A small network was shown many inputs. Here are its activations along a few directions, one row for each input.
Each table varies a few parts of the input and shows all the possible inputs, shuffled.
A made-up example of a description, with smaller parts first: one of 6 places along a line, together with either a single point or one of 11 places around a ring or (one of 2 separate values, together with one of 8 places around a ring).
Shared parts are said once, and a part with two or three values counts as separate values.
In the rows, 128 means zero.

Other details of the inputs vary at random and push rows far along two fixed directions, the same in every table; ignore that.

A family of inputs:
x1: [ 76 120 122 120 132 129 163 144 102 119 109 130 130 118 141 137]
x2: [ 88 113 122 134 143 138 170 135 107 109 115 121 124 119 147 126]
x3: [146 132 138 141 145 119 134 150 118 116  94 127 100 135 127 142]
x4: [103 132 131 106 100 136 120  93 137 150 195  98 150 142 162 100]
x5: [ 93 138 108 116 110 110 134  98 104 138 187 118 183 147 131 122]
x6: [ 85 115 112 128 134 134 170 138 104 113 117 129 118 118 143 133]
x7: [137 128 128 121 105 132 101  96 146 148 176 110 142 143 144 110]
x8: [212 130 137 143 124 134  69 121 179 138 118 147 118 118  99 131]
x9: [ 87 134 110  90  92 125 124  87 116 158 201 108 166 171 123 104]
x10: [136 129 136 138 144 130 143 145 127 112  96 135 101 113 129 132]
x11: [125 145 110 114 105 108 106 102 123 148 177 130 177 139 113 129]
x12: [161 129 137 132 119 134  95 105 157 140 155 120 140 137 130 116]
x13: [120 138 124 111 132 111 139 137 101 128 114 134 122 153  97 133]
x14: [113 146 125  84  87 121  90  94 138 176 197 114 173 159 110 106]
x15: [ 78 124 124 121 133 130 165 149 103 119 113 128 123 113 145 133]
x16: [156 133 136 123 112 137  93 110 161 146 156 122 137 126 132 113]
x17: [ 84 113 118 134 143 135 169 136 105 110 114 125 127 119 144 129]
x18: [137 136 120 106 101 125  87  91 141 158 182 119 169 166  98 108]
x19: [215 130 133 142 121 136  60 130 192 144 114 153 123 105  91 131]
x20: [146 119 118 126 106 144  98 108 162 146 154 129 143 116 124 120]
x21: [202 126 146 165 164 118 109 159 137 104  56 150  88 122  99 152]
x22: [148 117 132 152 158 131 142 150 131 105  82 143 105 113 119 137]
x23: [ 93 123 127 131 139 133 174 133 106 110 121 121 108 124 151 124]
x24: [123 116 115 127 114 140 109 108 149 139 148 128 158 125 126 123]
x25: [151 132 134 121 108 139  86 119 170 154 155 130 144 113 126 115]
x26: [134 138 141 110 102 135  93 104 155 155 180 110 148 134 144 109]
x27: [204 138 148 134 119 134  59 126 183 147 125 143 126 114 104 128]
x28: [ 99 126 128 132 139 122 167 135  94 113 120 112 109 146 151 132]
x29: [ 88 130 140 124 140 130 167 144 106 116 117 120 111 118 153 124]
x30: [136 124 137 137 145 131 136 161 126 115  79 145 105 102 120 144]
x31: [ 87 119 123 125 135 135 168 141 106 115 114 124 118 115 148 127]
x32: [100 125 131 129 140 126 169 132  98 110 123 117 106 137 152 128]
x33: [ 82 113 111 126 132 133 169 136 102 113 112 131 125 123 139 137]
x34: [ 99 126 132 138 144 122 167 136  94 112 119 109 117 148 152 129]
x35: [ 93 130 141 123 141 123 160 142  96 117 119 111 110 136 157 128]
x36: [137 128 133 127 116 140 107  98 152 142 168 114 149 136 143 106]
x37: [146 135 144 138 144 119 129 154 120 119  92 128 102 132 127 144]
x38: [217 125 129 147 124 136  66 128 189 140 112 156 119 108  89 135]
x39: [151 129 140 141 149 120 132 150 118 112  89 131  96 128 127 140]
x40: [ 93 138 103 112 104 110 135  97 104 140 187 121 175 145 130 125]
x41: [ 87 143 118 121 137  99 165 140  76 116 123 135 144 132 122 147]
x42: [193 124 130 156 153 125 108 171 148 108  43 171  91  94  83 161]
x43: [178 121 126 151 150 126 112 166 142 109  47 168 101 101  87 162]
x44: [ 94 121 132 138 148 134 172 132 108 107 119 117 116 126 152 120]
Description of these inputs: one of 4 places along a line, together with either one of 2 separate values or one of 9 places along a line.
The inputs of x30 and x20 match in every part but the place on the line of 4. If x41 is changed in the same way as x30 into x20, which row does it become?
> x40
List by row number the other rows that have the place on the line of 4 in common with x42.
> x3, x4, x10, x11, x13, x16, x19, x31, x39, x43
List by row number the other rows that have the place on the line of 4 in common with x22.
> x2, x5, x12, x17, x18, x21, x24, x34, x36, x44

A family of inputs:
x45: [ 81 144 107  94 124  97 153 118  65 133 150 129 162 184  85 134]
x46: [ 45 107 109 146 160 132 217 149  71  88  98 124 129 118 160 134]
x47: [180 128 132 138 113 133  77  95 168 146 163 118 141 139 130 119]
x48: [200 128 131 156 140 126 102 137 156 118  94 148  98 121 101 144]
x49: [108 134 143 123 131 126 142 134 110 126 131 109 112 138 159 123]
x50: [183 129 138 116  98 143  45 116 200 169 145 143 151 109  99 119]
x51: [ 71 119 128 122 146 126 182 161  86 107  90 128 104 116 151 139]
x52: [109 123 142 119 117 141 122  98 136 143 179  90 147 156 158  97]
x53: [ 83 110 109 126 121 139 156 111 118 122 150 121 143 129 153 121]
x54: [165 132 150 140 165 124 140 187 124 102  28 162  60 104  94 155]
x55: [ 86 124 114 110  94 141 114 105 145 157 186 111 177 120 157 116]
x56: [212 131 130 148 120 132  65 104 185 144 151 137 140 119 105 120]
x57: [ 49 120 116 114 125 133 174 126  99 122 156 116 154 111 167 120]
x58: [ 41 118 124 126 151 129 205 167  72 104  89 117 109 117 163 139]
x59: [207 140 145 139 113 127  56 115 180 149 140 134 133 122 117 131]
x60: [ 69 123 117 128 133 131 185 112  97 114 161 107 132 134 167 110]
x61: [177 135 131 135 129 125 103 142 152 126 100 149 105 107 109 143]
x62: [180 149 106 129 130  81 101 132 102 129 107 164 150 163  43 169]
x63: [209 138 128 134 110 131  54 116 194 152 141 151 140  99  95 131]
x64: [ 53 121 129 119 146 128 206 161  69 102  94 122  91 119 159 139]
x65: [ 84 126 124 122 114 135 142  80 122 139 204  91 165 146 178  96]
x66: [111 125 122 117 108 135 131  91 133 141 190 102 145 146 161 102]
x67: [ 39 110 123 122 155 137 220 150  69  93  90 115 102 131 158 123]
x68: [100 120 137 146 168 122 189 156  79  92  78 116  82 143 153 137]
x69: [169 111 126 168 169 127 137 178 126  94  21 161  86 109  96 164]
x70: [109 137 127 110  97 133 120 103 139 150 186 109 144 130 157 110]
x71: [192 118 128 127 102 150  48 101 203 159 147 141 152 120  93 112]
x72: [ 96 132 136 138 162 116 194 161  81  92  88 130  98 114 155 138]
x73: [151 131 137 108  97 145  70 112 181 165 156 130 151 113 114 112]
x74: [154 109 125 156 161 129 142 166 122  97  47 154  86 115 103 155]
x75: [ 99 127 129 107 106 147 131  98 142 147 182 103 141 145 150  91]
x76: [202 137 156 137 143 129  90 159 161 129  77 151  89 114  98 137]
x77: [ 65 132 129 132 155 117 211 155  70  95 107 122 104 115 165 132]
x78: [112 137 140 125 116 128 118 101 134 140 185 100 162 135 166 108]
x79: [178 117 131 147 135 142  91 139 171 130  83 149 124 114  93 135]
x80: [112 124 136 123 113 136 119  95 134 145 185  88 147 157 161 103]
x81: [153 128 127 138 132 128 110 140 146 125 110 149 135  92 113 140]
x82: [105 122 128 125 134 132 158 126 108 121 137 108 110 144 154 115]
x83: [158 138 155 121 113 137  77 114 164 153 158 109 141 139 136 109]
x84: [ 99 130 128 111 123 130 146 136 115 129 130 118 109 125 146 123]
x85: [ 73 118 107 116 100 146 147  82 128 140 206 105 169 130 164  99]
x86: [101 122 113 108  99 143 122  92 141 149 187 103 143 144 151  99]
x87: [ 59 125 121 111 118 133 176 125  95 123 149 115 131 121 168 125]
x88: [175 117 119 150 132 137  99 124 160 121 112 151 134 103 102 136]
x89: [164 158 119 130 148  68 125 163  78 111  66 172 125 150  47 180]
x90: [161 137 154 156 160 114 133 160 116 102  74 133  96 125 132 152]
x91: [148 124 137 144 159 122 144 182 113 101  39 155  79 100 106 160]
x92: [146 125 133 146 154 121 144 172 116 100  54 156  93  96 113 161]
x93: [ 70 136 143  94 103 141 132  99 125 155 197  88 150 149 180  89]
x94: [184 123 123 146 133 130 105 130 154 121 104 147 106 120 105 140]
x95: [157 137 147 125 109 131  79 111 158 152 164 104 142 142 142 114]
x96: [167 129 138 145 119 132  84  93 162 143 172 112 158 137 136 113]
x97: [216 151 110 122 108  93  48 113 142 157 134 159 161 166  29 154]
x98: [176 115 113 140 103 146  61  91 192 151 171 140 172 110 106 116]
x99: [ 78 133 130  94  97 135 135 103 123 154 200  90 143 144 178  95]
x100: [179 115 117 155 131 135  93 132 164 128  97 152 133 112 104 146]
x101: [112 134 136 123 129 124 151 133 112 122 132 120 114 126 156 127]
x102: [ 51 110 116 128 150 134 215 147  68  95 100 116  94 134 160 133]
x103: [ 73 112 112 117 121 140 163 117 106 124 143 109 131 134 155 115]
x104: [197 125 139 142 140 138  94 142 167 125  80 152  95 119  86 133]
x105: [ 47 119 121 122 141 126 199 151  77 104 111 123 119 116 167 137]
x106: [188 158 126 133 155  71 109 176  86 113  44 177 106 149  31 184]
x107: [155 117 137 148 165 134 150 168 123  95  42 157  75 116  99 149]
x108: [177 122 116 132  98 145  73  92 181 149 166 135 149 123 114 120]
x109: [107 125 132 107 110 145 128  99 138 147 181 101 140 148 154  90]
x110: [ 95 134 144 110 129 134 154 142 116 129 126 117 107 126 147 115]
x111: [152 155 129 119 154  80 126 172  78 112  55 170 114 153  43 170]
x112: [ 73 122 108 112 105 141 150  83 126 139 205 100 161 134 167  95]
x113: [178 129 144 128 116 142  72 101 175 151 155 120 136 143 121 107]
x114: [198 134 128 135 107 136  55 113 192 153 148 152 152  95  98 132]
x115: [183 125 150 171 172 115 132 159 121  94  57 139  86 131 117 157]
x116: [ 69 110 113 135 149 130 200 142  81  93  98 125 110 124 155 137]
x117: [ 78 124 118 107 100 142 143  91 126 149 201  90 144 151 169  94]
x118: [169 160 114 126 131  76 101 138 102 130 104 167 160 145  47 164]
x119: [ 70 147  90  97  99  93 143  83  76 149 212 116 211 179 104 122]
x120: [147 127 148 137 161 129 147 182 120 104  39 160  72 102 101 154]
x121: [ 88 124 113 116 102 140 116 107 146 152 186 115 184 111 152 114]
x122: [ 96 133 142 144 163 115 186 154  80  92  92 124 104 120 160 140]
x123: [203 140 138 127 104 132  55 123 187 160 140 135 122 118 104 124]
x124: [ 86 125 126 101  95 148 108 109 155 165 178 109 169 124 146 104]
What do these inputs look like to the network?
> one of 2 separate values, together with one of 4 places along a line, together with either a single point or one of 9 places along a line
The inputs of x47 and x59 match in every part but the choice among 2 separate values. If x96 is changed in the same way as x47 into x59, which row does it become?
> x78
Which other rows does x110 become when the choice among 2 separate values takes its other values? List them by row number.
> x75
List by row number the other rows that have the choice among 2 separate values and the place on the line of 4 in common with x110.
> x50, x54, x73, x76, x83, x93, x111, x120, x124
Which other rows does x108 become when the choice among 2 separate values takes its other values? List them by row number.
> x87
List by row number the other rows that have the choice among 2 separate values and the place on the line of 4 in common with x107.
> x45, x52, x67, x71, x75, x79, x104, x109, x113
Which other rows does x63 become when the place on the line of 9 takes its other values? List them by row number.
> x57, x72, x77, x78, x81, x114, x121, x122
